Each row below holds a small network's activations on one record, seen along a few directions.
After each row come some of the record's fields: SOR, SEGU, GOPE, SIBEF.
The largest differences between rows may come from other fields.
In the rows, 500 means zero.
Strong random noise was added to every row along 11 fixed directions; ignore it. To show where, here is one row again and again, with new noise each time:
[769 544 643 540 417 407 390 589 378 609 477 312 568 697 552 566 540 431
 813 343 593 595 338 516]
[518 530 370 515 616 538 755 614 502 186 312 545 619 585 627 579 501 581
 532 516 404 638 571 495]
[251 622 427 442 341 243 482 534 878 665 496 741 598 564 380 528 445 498
 527 692 532 500 731 416]
[506 547 403 565 612 533 579 598 522 388 410 373 606 426 509 611 552 494
 603 538 472 769 532 363]
[452 573 550 373 358 479 348 503 283 722 510 382 518 405 376 278 675 408
 606 491 755 543 327 475]
[533 607 496 378 294 401 443 524 383 690 399 483 549 642 457 485 706 373
 596 389 772 383 384 583]
[475 542 583 451 439 507 406 575 461 651 553 363 492 408 446 335 476 491
 577 592 530 633 468 379]
[488 459 604 688 512 529 391 442 398 667 565 506 325 324 719 566 456 546
 606 524 448 406 455 459]
[459 451 491 579 565 534 571 508 354 313 385 421 441 308 589 433 371 506
 571 557 477 474 435 620]
[633 543 554 569 444 340 561 610 534 586 505 604 586 769 674 620 600 519
 649 386 496 550 513 494]
[471 455 640 555 419 490 464 533 336 771 667 602 445 527 716 279 698 605
 451 376 464 485 341 656]
[315 638 323 672 508 562 342 420 620 657 508 471 512 323 482 660 737 517
 508 435 450 624 485 477]
[654 410 553 586 586 499 709 611 491 334 358 539 533 653 782 679 383 587
 613 489 383 505 519 582]

[566 478 551 340 509 625 581 684 552 423 457 265 593 599 443 425 436 530
 454 504 416 665 520 502]  <SOR:zefu SEGU:finu GOPE:mupem SIBEF:famu>
[435 596 654 518 361 417 231 497 530 498 614 494 524 638 443 197 408 657
 701 356 291 575 372 646]  <SOR:zatup SEGU:finu GOPE:mupem SIBEF:famu>
[285 419 514 346 399 231 454 353 584 570 420 798 694 556 331 522 567 496
 727 597 814 506 515 626]  <SOR:zefu SEGU:finu GOPE:mupem SIBEF:famu>
[454 706 396 491 537 417 514 462 375 138 608 594 399 447 357 134 369 486
 514 570 459 513 665 298]  <SOR:nunu SEGU:labi GOPE:mupem SIBEF:famu>
[525 431 617 633 555 557 299 424 569 681 586 460 498 364 556 548 452 617
 684 552 420 633 370 520]  <SOR:nunu SEGU:labi GOPE:mupem SIBEF:famu>
[380 500 283 467 605 612 693 474 598 457 358 668 600 469 529 718 826 492
 257 488 621 519 598 641]  <SOR:zatup SEGU:labi GOPE:mupem SIBEF:sipa>
[461 350 607 561 605 393 499 496 282 371 540 464 473 293 510 397 404 408
 657 563 601 540 436 440]  <SOR:zatup SEGU:finu GOPE:rogud SIBEF:famu>
[417 387 479 437 558 513 636 506 480 290 338 471 498 327 443 541 209 506
 521 718 497 417 525 411]  <SOR:tibe SEGU:finu GOPE:rogud SIBEF:sipa>
[420 643 302 469 551 802 561 343 579 514 369 832 470 580 671 703 712 743
 272 528 381 355 622 475]  <SOR:tibe SEGU:labi GOPE:mupem SIBEF:sipa>
[613 531 396 523 557 472 759 636 535 420 452 532 542 601 633 568 591 456
 332 475 441 527 573 532]  <SOR:bage SEGU:labi GOPE:mupem SIBEF:famu>
[472 602 355 361 300 623 321 371 655 497 235 329 529 644 243 769 427 387
 520 380 571 235 424 618]  <SOR:zefu SEGU:finu GOPE:mupem SIBEF:sipa>
[171 455 337 379 411 209 570 427 400 335 298 581 610 259 243 318 521 328
 527 560 850 360 429 812]  <SOR:zefu SEGU:finu GOPE:mupem SIBEF:famu>
[544 544 484 529 498 757 363 381 549 508 417 410 398 466 537 597 408 624
 497 483 329 406 465 595]  <SOR:tibe SEGU:labi GOPE:mupem SIBEF:famu>
[507 316 597 665 467 212 695 666 533 636 489 515 352 434 757 732 417 296
 474 480 624 247 625 584]  <SOR:zefu SEGU:labi GOPE:mupem SIBEF:famu>
[465 564 558 515 435 388 340 475 405 402 548 392 435 422 357 324 275 450
 680 562 496 467 440 387]  <SOR:gife SEGU:finu GOPE:rogud SIBEF:sipa>
[565 770 425 421 405 561 232 391 563 494 588 521 614 772 288 309 545 630
 574 395 356 618 434 308]  <SOR:nunu SEGU:finu GOPE:rogud SIBEF:famu>
[391 689 425 657 473 415 260 424 693 390 586 455 458 365 322 383 348 562
 613 528 284 611 601 431]  <SOR:tibe SEGU:finu GOPE:mupem SIBEF:famu>
[687 587 511 485 459 552 443 516 368 472 558 401 582 696 425 339 556 506
 469 323 455 588 328 580]  <SOR:lazo SEGU:labi GOPE:mupem SIBEF:sipa>
[505 323 649 617 536 308 422 442 357 770 673 534 483 291 529 533 549 364
 646 547 687 522 437 386]  <SOR:tibe SEGU:finu GOPE:rogud SIBEF:famu>
[697 737 420 542 483 422 472 523 573 180 363 481 633 732 399 508 379 515
 722 425 424 584 544 589]  <SOR:tibe SEGU:labi GOPE:mupem SIBEF:sipa>
[594 596 495 443 401 460 493 581 478 649 427 400 475 519 461 555 547 371
 544 519 650 432 495 352]  <SOR:tibe SEGU:labi GOPE:mupem SIBEF:famu>
[469 619 433 542 612 512 569 499 448 370 623 745 520 520 573 386 670 640
 461 543 460 667 698 246]  <SOR:zefu SEGU:labi GOPE:mupem SIBEF:sipa>
[466 601 485 572 525 411 427 463 638 457 587 604 587 536 437 387 387 655
 611 586 324 617 523 407]  <SOR:gife SEGU:labi GOPE:mupem SIBEF:famu>
[490 478 574 416 405 519 468 465 776 657 550 618 439 685 465 512 219 579
 368 622 315 306 625 439]  <SOR:gife SEGU:finu GOPE:rogud SIBEF:famu>
[402 583 483 723 623 522 360 423 190 378 771 592 435 289 541 141 580 637
 544 403 332 682 364 345]  <SOR:gife SEGU:labi GOPE:mupem SIBEF:sipa>
[429 541 643 452 504 690 297 440 277 401 593 468 464 417 497 110 420 747
 703 532 338 640 373 431]  <SOR:zefu SEGU:finu GOPE:mupem SIBEF:famu>
[585 542 484 380 392 451 513 523 517 496 225 406 520 620 457 790 517 340
 655 493 713 346 537 461]  <SOR:tibe SEGU:finu GOPE:mupem SIBEF:famu>
[422 278 624 348 549 391 663 485 150 279 376 582 509 346 518 371 353 431
 635 648 770 369 385 505]  <SOR:zatup SEGU:finu GOPE:rogud SIBEF:sipa>
[411 439 423 583 569 446 713 650 607 408 395 448 466 380 614 646 463 425
 371 513 452 479 621 525]  <SOR:zatup SEGU:labi GOPE:mupem SIBEF:famu>
[437 626 336 414 480 418 739 709 736 436 475 506 610 571 365 469 638 381
 244 564 528 620 767 491]  <SOR:tibe SEGU:labi GOPE:mupem SIBEF:sipa>
[452 652 475 328 343 670 379 449 681 694 569 594 483 720 384 344 671 594
 214 406 448 412 520 723]  <SOR:zatup SEGU:labi GOPE:mupem SIBEF:sipa>
[395 346 563 520 414 243 567 621 606 499 515 341 512 352 360 491 339 273
 477 520 611 468 540 696]  <SOR:zefu SEGU:finu GOPE:rogud SIBEF:sipa>
[507 322 664 318 447 757 348 402 656 824 441 362 499 465 399 605 327 582
 407 645 522 446 357 723]  <SOR:lazo SEGU:labi GOPE:rogud SIBEF:sipa>
[684 468 662 669 391 250 521 750 598 654 679 304 525 762 574 477 484 416
 498 257 324 578 413 646]  <SOR:gife SEGU:finu GOPE:rogud SIBEF:sipa>
[599 280 606 436 510 429 633 550 526 510 401 344 488 461 491 655 331 251
 448 551 675 379 514 612]  <SOR:bage SEGU:finu GOPE:rogud SIBEF:famu>
[655 557 507 388 448 482 520 553 221 243 252 123 464 412 337 390 304 260
 678 540 710 408 364 534]  <SOR:lazo SEGU:finu GOPE:mupem SIBEF:famu>
[466 448 478 714 667 553 532 460 567 669 681 679 424 385 732 710 690 594
 412 532 381 585 633 243]  <SOR:nunu SEGU:finu GOPE:mupem SIBEF:famu>
[527 485 583 324 464 697 456 426 314 479 437 491 355 435 496 393 447 516
 534 558 605 369 510 448]  <SOR:tibe SEGU:labi GOPE:mupem SIBEF:famu>
[420 497 569 499 387 423 393 476 512 476 556 483 471 507 413 352 422 485
 513 447 468 394 411 690]  <SOR:zatup SEGU:finu GOPE:rogud SIBEF:sipa>
[549 432 522 200 446 416 546 635 704 599 324 416 737 651 305 621 458 450
 611 691 711 687 560 424]  <SOR:bage SEGU:finu GOPE:mupem SIBEF:famu>

Which values does each new row have?
[460 418 637 501 466 346 420 479 835 685 552 657 481 502 480 675 250 519
 676 747 528 482 697 374]  <SOR:nunu SEGU:labi GOPE:mupem SIBEF:famu>
[612 425 524 669 608 428 449 425 386 441 513 556 636 595 568 656 676 506
 726 291 507 630 331 577]  <SOR:tibe SEGU:finu GOPE:rogud SIBEF:famu>
[310 303 595 582 561 211 488 392 550 589 642 745 554 247 472 484 399 461
 614 691 634 507 466 556]  <SOR:bage SEGU:labi GOPE:rogud SIBEF:sipa>
[733 609 722 395 336 381 330 575 544 593 582 412 414 675 438 372 145 489
 751 683 493 406 616 233]  <SOR:nunu SEGU:finu GOPE:mupem SIBEF:famu>
[524 759 475 526 381 550 146 339 705 565 463 492 412 529 319 572 280 543
 679 610 459 356 583 383]  <SOR:gife SEGU:labi GOPE:mupem SIBEF:sipa>
[510 495 496 468 473 556 537 599 434 578 441 422 566 546 549 477 686 536
 474 352 499 572 367 584]  <SOR:tibe SEGU:labi GOPE:mupem SIBEF:famu>
[595 488 524 514 580 761 648 638 442 371 507 309 377 511 624 436 357 589
 335 525 223 553 522 364]  <SOR:gife SEGU:finu GOPE:rogud SIBEF:sipa>
[542 713 332 487 446 562 371 443 587 495 404 445 691 649 310 460 723 545
 498 344 517 616 325 734]  <SOR:gife SEGU:labi GOPE:mupem SIBEF:sipa>
[542 628 399 376 498 622 424 389 505 414 327 451 436 515 370 724 465 408
 627 608 674 408 629 254]  <SOR:nunu SEGU:labi GOPE:mupem SIBEF:famu>
[507 496 499 425 576 351 673 614 277 293 452 537 571 372 450 310 501 413
 655 639 710 637 533 269]  <SOR:tibe SEGU:labi GOPE:mupem SIBEF:famu>
[436 612 268 734 538 487 644 508 489 520 494 609 395 468 699 722 801 454
 273 291 414 356 592 477]  <SOR:tibe SEGU:finu GOPE:mupem SIBEF:famu>
[515 674 429 396 378 538 369 490 444 599 522 411 421 511 370 427 669 373
 444 422 638 436 539 447]  <SOR:bage SEGU:labi GOPE:mupem SIBEF:famu>
[430 452 561 659 404 252 478 565 622 739 623 534 308 382 615 566 438 374
 402 506 485 307 641 555]  <SOR:bage SEGU:finu GOPE:mupem SIBEF:famu>
[492 448 580 440 411 415 464 507 634 594 500 535 556 624 463 522 381 526
 558 578 495 472 464 544]  <SOR:nunu SEGU:finu GOPE:rogud SIBEF:sipa>
[587 646 216 403 558 623 736 569 654 130 204 443 632 676 417 768 452 484
 402 542 431 512 617 342]  <SOR:nunu SEGU:finu GOPE:rogud SIBEF:sipa>
[395 259 600 259 497 713 599 588 759 485 309 317 469 338 434 632  92 536
 358 830 413 459 630 554]  <SOR:bage SEGU:finu GOPE:rogud SIBEF:sipa>
[639 645 511 443 371 515 473 589 560 654 579 523 515 796 544 463 688 535
 418 358 447 479 520 447]  <SOR:nunu SEGU:finu GOPE:mupem SIBEF:famu>
[469 526 460 691 612 561 525 495 695 358 517 420 353 367 583 693 244 507
 441 574 278 458 738 373]  <SOR:zefu SEGU:labi GOPE:mupem SIBEF:famu>
[574 473 641 434 412 449 372 468 540 665 537 518 523 649 459 501 452 534
 670 466 566 500 456 496]  <SOR:zefu SEGU:labi GOPE:mupem SIBEF:famu>
[443 556 521 346 318 547 271 439 541 731 474 402 487 532 324 508 514 409
 552 499 673 373 464 422]  <SOR:zefu SEGU:finu GOPE:rogud SIBEF:famu>
